A small network was shown many inputs. Here are its activations along a few directions, one row for each input.
In each table, some parts of the input vary, and every possible input appears once, in random order.
Descriptions start from the smaller parts, as in this example, which fits no table here: one of 4 places along a line, together with either a single point or one of 9 places around a ring or (one of 3 separate values, together with one of 5 places around a ring).
Shared parts are said once, and a part with two or three values counts as separate values.
In the rows, 128 means zero.

Other details of the inputs shift rows strongly along two fixed directions, in all tables alike. That doesn't count.

A family of inputs:
r1: [117 155 229 109 116 123 154 154 162 109 123 115]
r2: [108 159 107 133 133 163 132 155 127 149 142 147]
r3: [107 175 114  97 150 166 135 175 127 119 141 140]
r4: [145 103  89 148 135 115 100  98 108 140 114 118]
r5: [108 163 122 112 150 170 130 184 137 142 133 122]
r6: [168 120  98 149 125 123 154 135 135 143 142 129]
r7: [145 119  84 138 126 106 100  96 100 119 131 135]
r8: [111 148 203  68 132 115 146 143 164  89 112 128]
r9: [ 97 159 115 101 138 180 151 157 143 142 130 136]
r10: [112 178 118 103 149 163 130 179 134 121 144 149]
r11: [120 167  99 117 142 153 119 163 121 124 148 145]
r12: [125 153 105 131 137 179 142 149 126 140 131 125]
r13: [134  95  93 164 124 122 106 102 100 133 135 135]
r14: [108 150 112  95 155 179 138 167 145 139 120 118]
r15: [135 113 189  98 113  69 121  91 142  88 111 121]
r16: [155 110  90 158 119 132 115  83 113 138 128 120]
r17: [143 134  87 116 153 145 154 178 145 149 135 128]
r18: [146  87 193 135 119  52 105  77 131 111  99 109]
r19: [ 98 151 126 121 136 178 140 185 134 133 147 136]
r20: [114 151 226 103 122 127 159 148 158 108 117 110]
r21: [133 111  92 154 117 116 113  88 106 143 125 137]
r22: [125 115 111 153 124 136 114 131 117 132 140 139]
r23: [ 96 141 213  82 115 120 160 136 166 113 111 119]
r24: [133  92  92 156 117 122 109 101 102 131 130 127]
r25: [138  67 187 133 100  65 117  68 136 100 107 117]
r26: [135 143 197  75 132  89 172 170 176  94 126 137]
r27: [131 116  96 159 117 112 110  92 101 145 134 134]
r28: [136 109 206 125 121  70 113 108 146 112 105 114]
r29: [122 136 110 149 118 127 118 121 115 145 141 139]
r30: [104 136 105 130 138 172 134 162 118 135 142 132]
r31: [146 122  88 144 133 105  97  97 100 120 134 142]
r32: [116 150 228 104 125 127 159 147 161 108 114 115]
r33: [149  97  94 142 126 119 148 144 132 136 145 139]
r34: [115 147 101 121 152 163 124 161 122 144 129 119]
r35: [134  88  85 151 117 126 110  94 108 131 132 124]
r36: [109 170 110  92 151 169 137 171 132 119 132 142]
r37: [131 142  90 122 134 146 167 167 142 154 146 147]
r38: [145 118 215 141 104  80 128  99 145 109 117 118]
r39: [132 112  88 154 114 116 112  89 102 145 128 132]
r40: [144 100  82 142 131 118 101  93 111 141 119 111]
r41: [105 155 105 127 138 166 137 149 122 148 136 143]
r42: [151 114  97 163 115 126 115  91 105 137 128 117]
r43: [153 111  89 158 115 130 116  85 110 138 130 114]
r44: [145  84 184 130 112  54 107  75 130 111  96 102]
r45: [135  91  93 157 120 123 109  99 104 131 128 132]
Description of these inputs: one of 5 separate values, together with either a single point or (one of 2 separate values, together with one of 4 places along a line).
Q: Changing only the choice among 5 separate values turns r42 into r24. The same change can be made to r12. Which row results?
A: r45
Q: Changing only the choice among 5 separate values turns r34 into r3. The same change can be made to r4. Which row results?
A: r36
Q: Change only the place on the line of 4 in r29. List by row number the other rows that result.
A: r23, r27, r39
Q: Change only the choice among 2 separate values in r7. List by row number the other rows that result.
A: r36
Q: Change only the choice among 2 separate values in r25. List by row number the other rows that result.
A: r35

A family of inputs:
r46: [131 127 200  89 125  90 149 142 159  97 119 132]
r47: [ 95 157 125 118 142 186 130 158 126 139 127 122]
r48: [ 90 156 126 123 135 186 134 159 124 140 132 124]
r49: [ 97 144 225  90 126 135 154 149 165 107 110 116]
r50: [144 116  98 144 131 121 124 118 124 140 136 132]
r51: [146 105 202 120 105  59 133  90 147 101 110 114]
r52: [126 122 100 141 126 133 112 104 114 129 126 129]
r53: [142 110  81 155 126 109  90  81  97 125 132 136]
r54: [104 153 105 119 145 180 134 154 126 138 133 129]
r55: [106 159 116 110 143 174 142 162 129 132 129 133]
r56: [140 124  91 134 134 149 139 144 127 145 138 133]
r57: [146 115  81 143 130 113 115 113 117 139 139 137]
r58: [158 106  92 162 118 111 114  93 111 141 134 123]
r59: [137 117 105 150 127 132 117 114 117 142 131 127]
r60: [134 104  88 163 118 112  86  72  92 132 122 123]
r61: [145 122  99 143 128 123 124 115 118 138 136 124]
r62: [129 122  89 146 124 139 100 105 105 133 126 125]
r63: [ 88 167 119 109 149 195 133 171 126 138 130 124]
r64: [106 171 112  99 147 176 147 186 139 138 135 138]
r65: [167  92  77 168 123 101 119 102 113 141 136 128]
r66: [114 123 206 110 118  85 111 101 134  94 108 119]
r67: [121 139  93 127 138 148 120 133 111 137 134 135]
r68: [104 147 228  77 124 136 186 185 181 111 121 124]
r69: [142 123  84 148 126 125 116 113 113 139 128 134]
r70: [144 134  82 128 143 131 133 153 126 128 143 141]
r71: [150 110  79 138 128 112 120 116 114 137 137 137]
r72: [151 101  86 173 112 111 111  91 103 146 132 131]
r73: [111 164 114 116 137 186 160 181 140 144 145 129]
r74: [167  92  74 162 121  89 116  96 111 133 133 131]
r75: [157  92  86 174 113 102 113  87 111 145 139 132]
r76: [102 165 122 110 148 194 150 178 135 141 133 130]
r77: [143 100 198 125 110  50 111  83 136  96 111 125]
r78: [104 127 215 110 113 117 146 125 153 109 113 117]
r79: [144 107  89 152 123 103 100  94 105 136 132 132]
r80: [112 155 101 118 143 170 136 163 130 138 134 134]
r81: [ 97 146 223  87 126 134 144 151 159 105 109 112]
r82: [127 148  91 112 147 152 149 179 137 136 143 137]
r83: [115 159 111 113 147 183 156 184 148 145 141 134]
r84: [150  90 201 119 109  57 139  96 149 106 111 119]
r85: [ 93 150 216  78 129 125 148 151 162 101 113 122]
r86: [125 113 218 112 116  81 136 113 152 106 109 115]
r87: [111 127 217 111 114 112 150 128 149 111 113 119]
r88: [160  97  78 162 120  96 107  85 111 137 133 134]
r89: [149  99  88 166 123 107 100  77  94 138 128 127]
r90: [134 132 101 119 134 142 143 148 133 133 133 136]
r91: [133  96 213 134 101  69 131  92 143 111 112 116]
r92: [ 94 160 106 112 144 175 119 155 117 136 132 129]
r93: [133 135  96 141 133 152 129 139 122 146 131 132]
r94: [ 98 163 120 112 142 200 136 174 133 139 131 124]
r95: [142 101 207 126 108  61 129  93 144 107 105 117]
r96: [139 124  90 145 130 143 147 151 128 143 144 132]
r97: [116 165 111 107 146 162 137 173 133 128 135 142]
r98: [139 105 198 122 113  60 114  83 130  94 109 126]
r99: [162 102  78 158 125  90  99  88 108 129 138 141]
r100: [136 102 101 167 110 125  98  86 100 138 129 122]
r101: [116 174 107  99 150 173 146 182 137 128 144 138]
r102: [137 109  93 150 119 113  88  87  99 131 127 126]
r103: [116 147 110 120 137 154 110 139 117 123 132 132]
r104: [133 120 210 101 113  71 140 114 153 101 115 117]
r105: [126 147 106 114 148 160 159 182 143 137 140 131]
Q: What is each input in this table made of?
A: one of 6 places along a line, together with one of 10 places along a line
Q: Changing only the place on the line of 6 turns r88 into r83. The same change can be made to r62. Which row results?
A: r94
Q: A walk changes only the place on the line of 10. It starts at r66 and steps to r103. List the rest of the walk in order.
A: r53, r98, r77, r97, r101, r99, r46, r70
Q: Change only the place on the line of 10 in r71. List by row number the other rows that result.
A: r57, r64, r67, r79, r82, r85, r92, r102, r104

A family of inputs:
r106: [126 146 115 116 142 143 142 166 138 133 139 138]
r107: [134 102 105 143 119 112 100  80 106 127 120 124]
r108: [127 125 112 138 127 119 104 107 110 127 126 133]
r109: [127 146 117 120 138 146 144 167 138 135 140 136]
r110: [145 123 113 143 125 115 132 127 126 136 137 136]
r111: [125 110 116 146 122 131 110 107 113 133 125 122]
r112: [104 160 128 120 136 170 135 159 128 136 135 134]
r113: [160 106 102 152 125  90 110 102 115 127 134 133]
r114: [131 105 115 155 117 124 109  93 109 136 125 123]
r115: [119 144 124 132 132 146 117 137 119 128 133 129]
r116: [147 102  99 142 123  99 122 108 118 128 132 136]
r117: [130 146 118 122 136 158 152 155 141 142 132 123]
r118: [104 153 125 113 146 173 128 158 130 136 124 119]
r119: [107 164 122 109 144 165 126 159 126 125 131 133]
r120: [133 119 109 130 131 124 135 139 130 131 137 136]
r121: [147 127 107 131 133 111 124 127 124 124 133 135]
r122: [132 116 112 149 123 111  98  99 107 129 128 131]
r123: [159 117 107 155 118 103 125 104 120 132 137 133]
r124: [134 105 112 161 109 113 110  82 106 133 130 130]
r125: [114 147 126 129 132 166 131 135 127 140 125 118]
r126: [125 136 107 110 136 141 145 151 135 128 136 138]
r127: [134 113 110 143 128 118  99  93 108 131 116 117]
r128: [154  90 102 155 118 100 118 100 118 134 129 126]
r129: [123 147 115 110 148 160 146 171 142 137 131 124]
r130: [128 140 117 118 141 154 145 163 139 138 131 121]
r131: [130 103 218 128 103  61 114  87 137 101 108 118]
r132: [149 121 109 148 119 111 131 115 125 136 137 136]
r133: [120 146 126 135 130 148 122 134 119 131 133 130]
r134: [121 140 123 140 122 141 122 120 119 135 132 132]
r135: [119 118 119 142 122 131 115 117 114 130 131 130]
r136: [125 148 119 117 142 164 153 168 142 142 132 123]
r137: [109 147 126 121 139 168 127 150 127 137 125 117]
r138: [140 139 117 132 133 134 139 147 131 133 140 135]
r139: [ 99 148 222  77 130 125 144 140 160 102 101 108]
r140: [145  88 211 128 100  51 141  94 149 105 115 123]
r141: [119 149 117 118 135 144 116 129 119 122 129 132]
r142: [109 149 231 101 116 114 146 134 157 102 114 120]
r143: [131 149 117 120 139 147 143 167 137 131 140 134]
r144: [123  94 214 123 105  63 117  86 138  98 107 119]
r145: [120 124 223  96 119 105 166 148 170 109 113 119]
r146: [135 116 110 129 133 129 134 137 132 133 131 129]
r147: [119 145 110 100 142 161 151 164 143 131 132 132]
r148: [124 111 114 142 126 128 107 107 114 131 123 124]
r149: [134 137 110 120 137 127 134 146 131 129 134 138]
r150: [156 117  99 137 126  98 116 104 118 123 133 134]
r151: [125 139 118 122 132 158 156 156 142 140 135 130]
r152: [127 108 108 144 121 113 104  96 106 126 126 132]
r153: [124 133 113 128 127 125 109 109 114 125 127 132]
r154: [141 113 111 155 123 104  93  90 103 125 128 129]
r155: [122 120 213  89 123  94 156 141 167 102 108 120]
r156: [ 98 132 223  87 124 116 142 137 158 100 103 116]
r157: [148 116 102 129 131 114 124 111 125 131 124 122]
r158: [125 131 114 123 133 143 146 159 136 134 140 136]
r159: [109 141 125 129 128 166 135 136 128 138 128 125]
r160: [131 138 111 114 143 145 139 152 136 134 126 124]
r161: [144 112 108 147 117 115 137 115 125 136 137 135]
r162: [103 145 127 124 131 165 136 150 126 135 135 133]
r163: [143 126 104 126 129 111 127 122 126 127 133 137]
r164: [130 119 119 148 125 132 111 103 112 138 122 116]
r165: [114 130 114 122 127 138 119 119 118 125 129 133]
Q: Changing only one part turns r152 into r108. The same change can be made to r140. Which row results?
A: r110
Q: What is each input in this table made of?
A: one of 2 separate values, together with one of 5 places along a line, together with one of 6 places along a line
Q: Change only the place on the line of 6 in r110. List by row number the other rows that result.
A: r106, r109, r132, r149, r163
Q: Change only the place on the line of 5 in r130. List by row number the other rows that result.
A: r109, r128, r143, r158
Q: Change only the place on the line of 6 in r117. List by row number the other rows that result.
A: r129, r130, r136, r157, r160
Q: A walk changes only the place on the line of 5. It starts at r141 and steps to r153. List the rest of the walk in order.
A: r165, r107, r139
Q: Change only the choice among 2 separate values in r120. List by row number the other rows that result.
A: r144
Q: Change only the choice among 2 separate values in r134. List by row number the other rows that result.
A: r132
